[[7629 5516 4496 5741 2514 6265 5821 4505 4508 6311 4247]
 [4422 6482 3952 4167 3916 5308 6042 3992 3704 4986 4972]
 [4010 2773 7633 6779 4743 4478 4898 3294 5290 4997 5751]
 [4993 3258 5494 6959 3938 3659 3890 4117 3893 4329 4875]
 [3925 3532 5821 3542 7753 3674 2962 3065 3823 6550 3577]
 [5018 3698 4705 3457 4177 8910 4686 2665 6649 4167 2662]
 [6574 7153 5836 2427 3175 4336 7208 3691 5853 5545 7526]
 [3920 3003 3235 3766 3903 2285 4279 9649 5760 5874 3254]
 [4788 2993 5945 3963 3828 4360 4690 4795 6973 3877 5317]
 [5874 4963 5210 4396 5478 4444 5064 6376 4294 9379 3504]
 [3782 5186 6299 5086 3844 3739 6259 4497 5004 4699 6985]] value 3504

[[45 69 71 92 50 84]
 [69 51 71 55 71 43]
 [45 63 63 68 13 71]
 [70 32 54 37 69 74]
 [67 46 80 51 88 65]
 [74 63 62 54 81 43]
 [79 52 36 58 86 46]
 [64 69 23  3 15 23]
 [33 69 67 90 28 55]
 [72 52 31 28 61 48]
 [60 79 77 81 77 29]
 [43 52 42 43 28 60]] value 29

[[-18 -29   9   3  17 -41 -25  30 -20 -32 -19   2]
 [-10  -9 -17  -3  -3   9   0 -24  -3 -10 -16 -14]
 [ -2 -23   3   4  17 -17 -11  11 -14 -15  -9 -39]
 [-35 -28 -14  -8 -15 -43  15  -9 -21   5 -27  -3]
 [-23 -14 -16 -43 -48 -47 -23 -21 -31  -3 -14 -15]
 [ -8  -6 -12 -28 -26 -15 -32 -19 -18 -18  -9 -19]
 [  3   5 -14   9   3  42 -20 -12   3 -17 -15 -38]] value -19

[[458 399 493 164 335 562 335 339 402]
 [331  96 731 468 543 519 400 442 255]
 [405 357 293 392 387 206 356 315 316]
 [349 305 826 310 277 357 420 391 390]
 [268 632 751 114 352 359 182 269 355]
 [402 346 283 355 258 667 374 387 381]
 [187 365 346 363 410 547 413 424 424]
 [227 296 675 372 441 422 362 256 412]
 [192 315 252 665 334 381 490 550 382]] value 412

[[134 126 140 122 116 182 110 204 155  89 118 148 170 162 119 150]
 [ 98 118 168 211 126 161 209  93 127 205 207  84  97 157 183  91]
 [142 117 196 246 120 153 170  88 164 154 127 135 111 107 183  69]
 [116 191 127 132 156 173 201 133  84 160 164 144 142 234 121 178]
 [167 129 134 199 185 101 147  28 189 202 170 161 121 121 205 118]
 [165 184 174 107 115 177 110 143 195 127 156 174 195  78 154 218]
 [141 201 152 147 141 147 102 173 173 122 181 150 194  82 151 168]
 [154 189  96 110 181 118 176 138 128 182 168 144 136 184 148 169]
 [135 142 149 138 126 161 184 101 143 196 176 126 121 154 159 163]
 [175 143 141 189 124 140 103 108 245 162 152 159 143  59 192 136]] value 163

[[96 56 53 50 66 71]
 [53 63 57 45 75 48]
 [49 50 71 51 64 58]
 [37 89 37 69 20 69]
 [50 43 49 48 39 64]
 [58 26 58 17 87 20]
 [54 47 53 61 57 60]
 [49 65 54 50 52 68]] value 60

[[665 373 512 511 448 202 523 601 843 640 714 563 349]
 [405 754 593 581 616 887 640 489 286 447 412 562 793]
 [479 592 744 762 383 334 342 637 676 683 774 471 342]
 [647 661 699 758 735 698 220 681 415 760 525 528 400]
 [743 533 643 702 727 535 225 701 562 804 572 543 306]] value 400

[[ -2  -6  18   1  -1   0   7  -5   7  15  -1  -2   6  -8  -2]
 [ 24 -13 -16   5   0  -2 -10  -3  10   4  -7 -25  20  -3   3]
 [  6  11 -37  -8 -12   2  -3  -4 -10  17   8 -16  -1  13 -11]
 [  4  -1  -6  -2 -11  -3   4   8   1 -19   3  -3   2   0   9]
 [ -7 -16  -5  14  -3  -5   0   1  15   5  -9   7  13   8  -4]
 [  1  31  -1  -9   2  -4   2  11 -18 -26  23 -11 -11   8  21]
 [ -5  15  16  -1   1   3  -4   2  -1  -8   7   8   1   4   8]
 [-16 -11  -4   3   1   4   7   4   6 -14   1  23  -9  -1  12]
 [ 32  -4  15   8   3   4 -26   1   9 -14 -11 -33  11   4  20]
 [ 15   8   8   5   3   4  -9   4   8  15   4  -3   3  -2  -9]
 [ -7 -17   5  16  -2  -4  10   8  25 -16 -10  10   8  -6  12]
 [ -5   8 -20  -6   5  -5  11  -6  -8  11  -4  25   1  12   4]] value 12
---
array([808, 795,  31, 873]) Out: 808
array([ 37,   6, -36,  26]) Out: 37
array([8857, 3204, 4396, 6981]) Out: 8857
array([1, 0, 3, 8]) Out: 1
array([-275,  582,  379, -541]) Out: -275
array([ 65,  71,  17, 208]) Out: 65
---
[[ -6   9  24  17  30  -4 -13  30  40 -25  13  -9 -49  22   6 -40]
 [ 21   0 -45  26   4 -50  17 -31  45   1  31  13 -32 -22   9   8]
 [-13  11 -15  50 -12   9  -4  13  22  25  45  44  26 -34 -10 -23]
 [ 43 -21   3  -8  -3 -20  -1  -7   2  -8 -10 -31 -30  15 -25  43]
 [ 22  12  19   1   4 -31 -15  -9   9  -4 -29  -6 -37   5 -25  49]
 [  3 -18   6   5  35  -6 -20  47  27 -10  -3  17 -57  34   1 -44]
 [ 43 -47   8  23 -33  33  -6 -18  11 -44  41  -2   4  25 -25  12]
 [ 29  -7   7 -25 -12 -31  -3 -15  17  -1 -63  -3 -38  17 -18  28]
 [ 25  11  29 -13  26   6  40  -3  22  22  -2  42  16  60  14   8]] out 29

[[  0 -33  10  39 -22 -24  17  14  -3]
 [-14  -8 -10  -1  -5  -3   7 -13 -27]
 [ -1 -32 -30 -11   3   8   4  21   2]
 [-28 -13   8   0 -33  27  71 -37  35]
 [  5  17  39   4  24  20  -3  15 -12]] out 39

[[  7   4   1   4   5  -1   1   0  10]
 [ 19 -13   7 -16 -16   5  51 -15  52]
 [  0  -6  28  -6  15  -5  10   8 -23]
 [ 78  29  -1  -5   9 -22 -27  45  -6]
 [ -7  23  -5 -36  26   4 -16  -9 -16]] out -5

[[  2 -34   2  20 -23   3  -5  35 -29  44   0 -56  38 -38  31  12]
 [-27  -2 -21 -41  21  -5  38 -25  31 -38  -3  44 -51  32  11   2]
 [ -6 -39 -13  -1 -21   8  12  21 -26  42   9 -46  28 -44  55  16]
 [ 37  46  36  29  19   5 -42  -2  10   0 -10  10  11  19 -71 -18]
 [  7  39  19 -10  31  -2  -6 -24  31 -45  -5  55 -26  42 -47 -11]] out 19

[[ 16  -6 -17  13   5   1]
 [  7  -9  16  -7  -5   9]
 [ 14   2 -10 -30 -33  -4]
 [  3  16  -3  -5 -22  26]
 [ -8  14 -36 -29  80 -49]
 [  9  14 -12  -4   1  -8]
 [-11  -1   6  20  15   5]] out 6

[[ -4  30  -7   9   7 -26  -5   5  -4  -6   0   6  -4  -9 -37]
 [ -3   9 -13  -7 -10   8   6   5   5   1  24   2  -3  -5 -19]
 [  0 -10 -15  13  35  36   4   2   8   9 -42   0  -8  23  24]
 [  0  21  -4   4  -4 -16 -17   1  -3  12   1   8   2   4  33]
 [ -6  25 -14  -7  -8  23  -4   5   0  -9   7  -5  17   6 -23]
 [  5  20   3  14  27  12  -5  -7  15  -9   9   6   9  17 -45]
 [  4   1   8   4  23   1   9   0   7 -26 -22   1   5 -12 -66]
 [ -2   3 -15   6  12 -42 -21   1   0   9  -5  -5   3 -16  34]
 [  2 -22  10  -2 -10  48   6  -7  -2 -11  26   2  -3  39 -19]] out 10

[[-15  30  -1  -5  14   6  23]
 [-22  -1  -2  39  -2  16 -18]
 [  6 -29  13  -7  16  19  14]
 [  3   7 -33   4  26  11  19]
 [ 22 -11 -12 -46  21  13   0]
 [-15  -2 -12  -3 -77  13 -16]
 [ 37  25  17   3  14 -48  10]] out 17

[[ 34 -40  43 -55 -38  11  31]
 [-56  30 -77  44  30  -1  10]
 [ 13 -18  18 -26 -17  10  15]
 [-47  26 -67  41  26 -41  27]
 [  0 -11  -1 -15 -13 -50  21]] out -1

[[-22  23 -35  -4  70   6   0 -19  33 -27  -2   4   8   6 -70 -18]
 [-15 -41 -56 -54  48 -10 -39 -14  27  -3 -28  12   5  27 -26  -7]
 [ 22 -53 -22 -34  26 -24  31  23   3  44  21  51  43   6  18  26]
 [-41  11 -47 -11   2 -13 -45 -43   0 -35 -51 -42  10  23   8  18]
 [-16  17 -35   9  78  -3  23  -9  28 -14  13  11  30   4 -58  -3]
 [ -3  24  19  32   4  34 -31   0  24 -28  -1 -18 -57 -15 -57 -47]
 [-16  47  20  31  -5  31 -28 -14  11 -41  -8  -8 -45 -15 -43 -34]] out 20
---
[[ 10.5 -10.4 -20.3  -4.7   1.3]
 [  1.6  21.7   3.5  13.4  -4.2]
 [ 12.9  13.5   5.3   5.6  -6.5]] >> 13.5

[[ -81.33 -215.95 -190.08 -167.83 -141.90]
 [-159.50 -227.02  -85.81 -148.70 -102.45]
 [  71.85  -67.19  -56.28  123.23   25.21]] >> 71.85

[-0.09 -0.16  0.13 -0.06 -0.12] >> -0.06

[ -48.4 -145.2  -32.4  -16.3   15.0  154.7] >> 15.0

[[ 0.020  0.105 -0.161 -0.183 -0.006 -0.154 -0.115]
 [-0.027  0.010 -0.166 -0.219  0.025 -0.128 -0.157]
 [-0.008  0.001 -0.216 -0.143 -0.015 -0.177  0.192]] >> 0.105

[-18.4  17.5  11.3  -0.6  -3.3] >> 11.3

[ 1.1  0.6  0.5 -1.0] >> 0.6

[[ 11.411   7.425  10.736   3.173   6.089   1.288]
 [ 16.877  10.372  -9.572 -16.602  -4.084   0.175]] >> 11.411

[ 149.10 -119.98 -174.02  160.46] >> 149.10
---
array([-59,  59,  -1,  65]) Out: 59
array([ -4,  -7,  71,   4,   0,  -2, -35]) Out: -7
array([-17, -42,  26,  27, -63,  34, -25]) Out: -42
array([-67, -16,  73, -20]) Out: -16
array([ 78, -13,  72, -40,  76]) Out: -13
array([-38,  -2, -18, -42, -74,  79]) Out: -2
